A small network was shown many inputs. Here are its activations along a few directions, one row for each input.
Each table varies a few parts of the input and shows all the possible inputs, shuffled.
A made-up example of a description, with smaller parts first: one of 6 places along a line, together with either a single point or one of 9 places along a line or (one of 2 separate values, together with one of 8 places around a ring).
Shared parts are said once, and a part with two or three values counts as separate values.
In the rows, zero is written as 128.

Other details of the inputs shift rows strongly along three fixed directions, in all tables alike. That doesn't count.

Rows:
x1: [ 99 105 122 108 136 104 100 114 155 127 151 146]
x2: [100 102 128 107 125 107 105 111 163 129 144 139]
x3: [153  93 140 121 185 134 141 128 146 133 135  92]
x4: [151  92 143 121 181 133 146 127 145 133 139  89]
x5: [143  88 153 141 181 146 134 132 130 106 134 100]
x6: [ 93 105 140 118 129 123  93 120 143 105 150 150]
x7: [142  96 137 128 190 127 141 126 136 131 147  90]
x8: [167 145 119 156 145 129 166 151  81 138 115 108]
x9: [ 94 105 139 118 130 123  91 120 143 105 148 151]
x10: [137  89 160 129 184 123 151 137 125 124 124 102]
x11: [127 160 109 141  77 137 115 130 113 124 129 148]
x12: [170 143 118 167 136 150 157 145  85 119 133 100]
x13: [ 98 113 135 100 125 116 106 108 166 135 147 133]
x14: [124 156 105 150  80 130 114 128 109 119 128 151]
x15: [108 110 132  95 124 120 101 112 173 137 133 140]
x16: [104 105 130 104 124 113 105 110 169 132 137 140]
x17: [123 156  84 142  92 101 124 124 106 135 151 147]
x18: [171 143 117 167 137 150 155 145  85 120 131 101]
x19: [164 140 115 165 148 122 165 150  77 133 114 111]
x20: [ 89 114 154  99 127 114 108 120 150 132 128 146]
x21: [186 188 190  85  61 219 192 106 204 176  29 116]
x22: [ 90 107 143 107 137 101 104 126 139 123 134 157]
x23: [193 193 193  78  62 225 186 104 208 181  24 117]
x24: [118 156 111 138  82 108 131 133 104 136 118 153]
x25: [100 114 131 100 130 117 100 110 166 136 141 138]
x26: [141  88 153 139 181 148 136 137 131 107 134  98]
x27: [136 104 138 115 201 149 116 140 117  99 117  91]
x28: [103 110 149 106 119 139  92 119 162 115 130 145]
x29: [102 105 128 103 125 114 104 115 170 132 135 140]
x30: [112 165 116 134  84 111 133 131 101 140 129 147]
x31: [ 97 104 148 114 117 132  98 116 157 110 136 144]
x32: [113 165 114 134  85 111 131 131 101 140 127 149]
x33: [ 94 106 151 103 125 110 109 122 153 128 120 151]
x34: [168 139  89 169 156 115 160 141  78 131 149 103]
x35: [120 157  97 153  92 121 110 133  95 114 142 157]
x36: [ 97 105 143 114 121 134  94 122 159 111 131 147]
x37: [119 171  69 117 105 108 105 131 100 130 121 137]
x38: [114 157 103 142  94  99 127 137  90 131 132 160]
x39: [114 166 112 135  89 112 126 133 102 141 122 152]
x40: [ 95 104 147 113 116 133 100 120 158 110 137 143]
x41: [152  93 141 121 183 134 144 127 146 133 137  91]
x42: [142  88 151 139 182 148 134 138 132 107 132 100]
x43: [161 147 116 172 141 146 155 142  78 118 141  98]
x44: [112 157 106 142  91  98 131 136  90 131 137 157]
x45: [141  93 163 120 182 131 150 139 130 129 122 100]
x46: [141  93 165 120 181 130 152 138 130 129 125  99]
x47: [169 140 110 176 144 144 150 145  81 115 126 107]
x48: [ 88 106 145 107 133 100 108 125 139 123 138 154]
x49: [132 158  92 136  82 116 125 120 126 143 126 145]
x50: [117 157 107 137  85 110 129 138 105 137 115 155]
x51: [117 156 101 153  87 120 116 131  94 113 148 153]
x52: [125 155  89 138  81 112 129 125 121 140 136 142]
x53: [ 92 106 150 102 124 111 111 126 154 128 121 149]
x54: [171 139  95 164 145 126 165 142  94 137 133  97]
x55: [168 148  97 161 150 128 160 137  90 140 139  96]
x56: [125 157  80 143  97 102 118 126 106 136 145 152]
x57: [103 105 126 103 126 115 102 116 170 132 133 141]
x58: [119 165 107 146  84 134 111 128 106 123 134 148]
x59: [ 93 113 150 110 121 136  95 115 155 114 142 140]
x60: [201 188 165  87  68 221 177  92 220 180  35 112]
x61: [160 146 110 175 148 142 149 145  73 117 141 102]
x62: [136  89 158 128 185 126 152 142 127 124 122 102]
x63: [130 104 139 107 208 122 131 147 106 115 109  95]
Each input here is: one of 3 separate values, together with either a single point or (one of 4 places along a line, together with one of 5 places around a ring).
Changing only the choice among 3 separate values turns x3 into x11. The same change can be made to x1. Which row results?
> x9
Changing only the choice among 3 separate values turns x40 into x52. The same change can be made to x42. Which row results?
> x29
A walk changes only the place on the ring of 5. It starts at x12 and steps to x43. List the rest of the walk in order.
> x51, x31, x40
A walk changes only the place on the ring of 5. It starts at x53 and steps to x33. List the rest of the walk in order.
> x38, x20, x23

Rows:
x64: [135 158 126 126  96 129 140 141 116 143  83 156]
x65: [130 164 143 120  80 121 157 131 114 153 106 142]
x66: [ 73  78  78 152 114  56  81 135 123 107 177 166]
x67: [112 138  95  99  94 130  89 115 164 127 108 143]
x68: [134 128  58 157 170  92 116 134  74 114 176 110]
x69: [161 136  92 170 122 118 158 124 113 138 153 120]
x70: [172 141 137 135 161 152 171 128 122 155 132  83]
x71: [ 87 180 141  67  59 130 112 110 152 150  88 161]
x72: [133  90 195 108 197 200 112 122 159  86 116  89]
x73: [200 147 124 129 116 185 166 126 161 150  76  97]
x74: [170 158 143 176 100 186 150 138  94 106 121 117]
x75: [156 145 115 168 130 119 172 130 100 152 152 104]
x76: [ 95 137 161 136  58 162 100 114 155 103 131 169]
x77: [ 43 109 158  62 116  85  79 120 160 126 136 167]
x78: [114 122 107 153 159  74 143 162  46 124 159 123]
x79: [145 151  80 144 107 117 129 122 114 137 153 135]
x80: [121  47 176 115 231 112 133 121 155 128 172  82]
x81: [113  65 159  98 246 121 118 120 147 122 162  72]
x82: [156 131  86 159 103 119 134 135 116 131 127 127]
x83: [ 69 130 159  54  95 127  79 107 192 133  74 179]
x84: [167  79 179  97 182 169 149  99 211 140 121  90]
x85: [162 136  80 156 162 116 139 133  95 125 159 101]
x86: [134  97 192 120 158 194 117 125 157  95 123 112]
x87: [127 137 117 160 104  97 150 147  92 134 108 160]
x88: [118 188 141  75  53 158 119  92 191 168 103 144]
x89: [186 137 164 136 140 160 185 140 128 147  64 113]
x90: [ 27  59 142 114 145  34  84 135 117 109 187 170]
x91: [162 141  77 153 130 127 133 143 107 125 121 110]
x92: [112 152  97 140 113  90 117 151  79 123 112 159]
x93: [126 160 120 160 100 159 107 140  86  91 139 136]
What do these inputs look like to the network?
> one of 5 places along a line, together with either a single point or one of 5 places around a ring
Changing only the place on the line of 5 turns x67 into x82. The same change can be made to x68. Which row results?
> x84
Which other rows does x73 become when the place on the ring of 5 takes its other values? List them by row number.
> x64, x70, x78, x79
List by row number the other rows that have the place on the line of 5 in common with x93.
> x77, x85, x88, x91, x92
List by row number the other rows that have the place on the line of 5 in common with x66.
> x69, x75, x76, x87, x90

Rows:
x94: [ 94 122 119 120 100  98 101 117 146 136 128 159]
x95: [148 124 112 145 167 122 147 146  92 133 133  89]
x96: [153 171  66 187  81 129 134 134  82 126 160 134]
x97: [163 110 152 149 170 148 151 139 110 116 116 111]
x98: [ 94  98 118 145 179  92  96 144  77  95 170 136]
x99: [115 132 157 101  77 150 110 121 163 124 104 158]
x100: [116 112 122 113 127 101 119 119 145 134 134 150]
x101: [114 103 149  93 140 132 113 124 174 134 108 122]
x102: [116  88 151  97 164 157  95 103 189 113 144 111]
x103: [143 146 103 169 118 119 149 138  87 124 121 129]
x104: [145 205  92 142  38 148 143 134 107 140  87 146]
x105: [105  74 139 130 173  98 120 138 130 124 157 114]
x106: [ 98 148 127  94  87 109 108 105 158 145 135 163]
x107: [176 179 123 111  97 161 163 117 152 160  76 130]
x108: [169 136  95 160 144 152 135 132 115 117 135 103]
x109: [108 108 150 108 147 134 114 119 161 119 108 134]
x110: [ 79 129 114 143 115  87  88 134  88 107 170 167]
x111: [139 146 150 130 130 152 152 118 136 135 110 115]
x112: [155 185 140 111  74 184 156 118 147 146  74 117]
x113: [ 94 105 147 117 119 121 115 125 149 119 136 139]
x114: [159 123 131 142 153 161 136 117 140 121 146  94]
x115: [164 109 124 153 163 125 160 146 105 133 122  92]
x116: [143 145 118 162 131 126 141 151  66 114 147 117]
x117: [100 158 118 113  68 115 111 119 138 146 129 149]
x118: [149 134 152 132 140 155 159 130 126 128 114  96]
x119: [159 113 154  95 172 153 153 124 155 140 112  89]
x120: [ 93 154 122 128  67 119 114 116 138 133 125 170]
x121: [ 93 109 155  98 145 133 105 112 161 120 121 132]
x122: [153 127 106 188 153 115 153 166  44 108 159 113]
x123: [164 113 154 119 180 156 156 127 157 144  91  93]
x124: [107 107 127  90 130 109 106 125 159 129 129 142]
x125: [122 129 143  83  83 133 122 110 184 146 106 150]
x126: [ 96 137  92 126 101  76 107 131  98 128 169 151]
x127: [156 104 149 140 161 148 158 138 127 120 110  94]
x128: [126 103 112 139 128 130 102 117 146 111 153 130]
x129: [101 100 108 155 171  87  97 152  75  93 162 145]
x130: [164 135 159 109 159 171 159 117 161 154  86  91]
x131: [155 188 112 139  65 156 137 140 103 130  93 144]
x132: [143 157  88 151  94 104 149 142  88 142 146 137]
x133: [169 137 136 147 161 159 156 150  84 117 120  93]
x134: [114 101 131 120 152 100 127 124 138 133 152 139]
x135: [103 139 124  88 108 116 107 108 157 142 126 153]
x136: [ 96 126 112 137 110  93 112 126 123 138 147 154]
x137: [103  72 177 116 180 127 111 127 150 108 146 135]
x138: [105 121 129 127 139 103 116 121 129 135 144 130]
What do these inputs look like to the network?
> one of 5 places around a ring, together with either a single point or (one of 2 separate values, together with one of 4 places along a line)
Changing only the place on the ring of 5 turns x103 into x109. The same change can be made to x127. Which row results?
> x104
Which other rows does x122 become when the choice among 2 separate values takes its other values? List them by row number.
> x137
List by row number the other rows that have the place on the ring of 5 in common with x138.
> x106, x110, x111, x114, x116, x117, x118, x126
A walk changes only the place on the ring of 5. It starts at x126 and steps to x119. List the rest of the walk in order.
> x124, x125, x132

Rows:
x139: [151 115 113 186 178 116 150 162  49 102 151 103]
x140: [112 112 140 113 171 132 107 139 114 104 122 116]
x141: [ 71 135 142 106  65 120  83 115 153 117 130 181]
x142: [173 179 143  87 118 174 165 120 156 164  58 106]
x143: [ 91  77 156 116 167 116  96 133 137  98 140 137]
x144: [135 112 138 126 154 114 148 132 129 141 128 115]
x145: [192 177 119 155 111 148 197 137 100 163  98 103]
x146: [133 109 159 111 147 128 151 122 155 146 122 115]
x147: [ 63 119 107 100  77  98  60 105 168 119 156 180]
x148: [141 111 151 110 155 130 149 126 151 144 108 114]
x149: [119  89  95 163 176  91 112 139  91 105 186 115]
x150: [183 163 149 121  95 194 166 106 175 154  95 105]
x151: [159 130  74 164 195 116 134 150  60 110 153  85]
x152: [117  84 180  74 164 135 127 113 199 141 101 121]
x153: [149 111 112 157 179  98 159 149  83 132 143 102]
x154: [125 105 167 127 148 146 131 130 137 113 127 122]
x155: [115 161  92 131  63 122 105 115 134 132 138 158]
x156: [110 159  92 137  62 116 104 115 129 133 150 159]
x157: [ 67 132  93 147  84  78  77 141  83 100 162 180]
x158: [157 227  98 170  18 154 158 134  78 143 104 157]
x159: [125  84 168  85 161 159 110 104 208 125 117 114]
What do these inputs look like to the network?
> one of 3 separate values, together with either a single point or one of 6 places along a line
Changing only the choice among 3 separate values turns x145 into x154. The same change can be made to x142. Which row results?
> x140
List by row number the other rows that have the choice among 3 separate values in common with x159.
> x147, x149, x150, x151, x155, x156
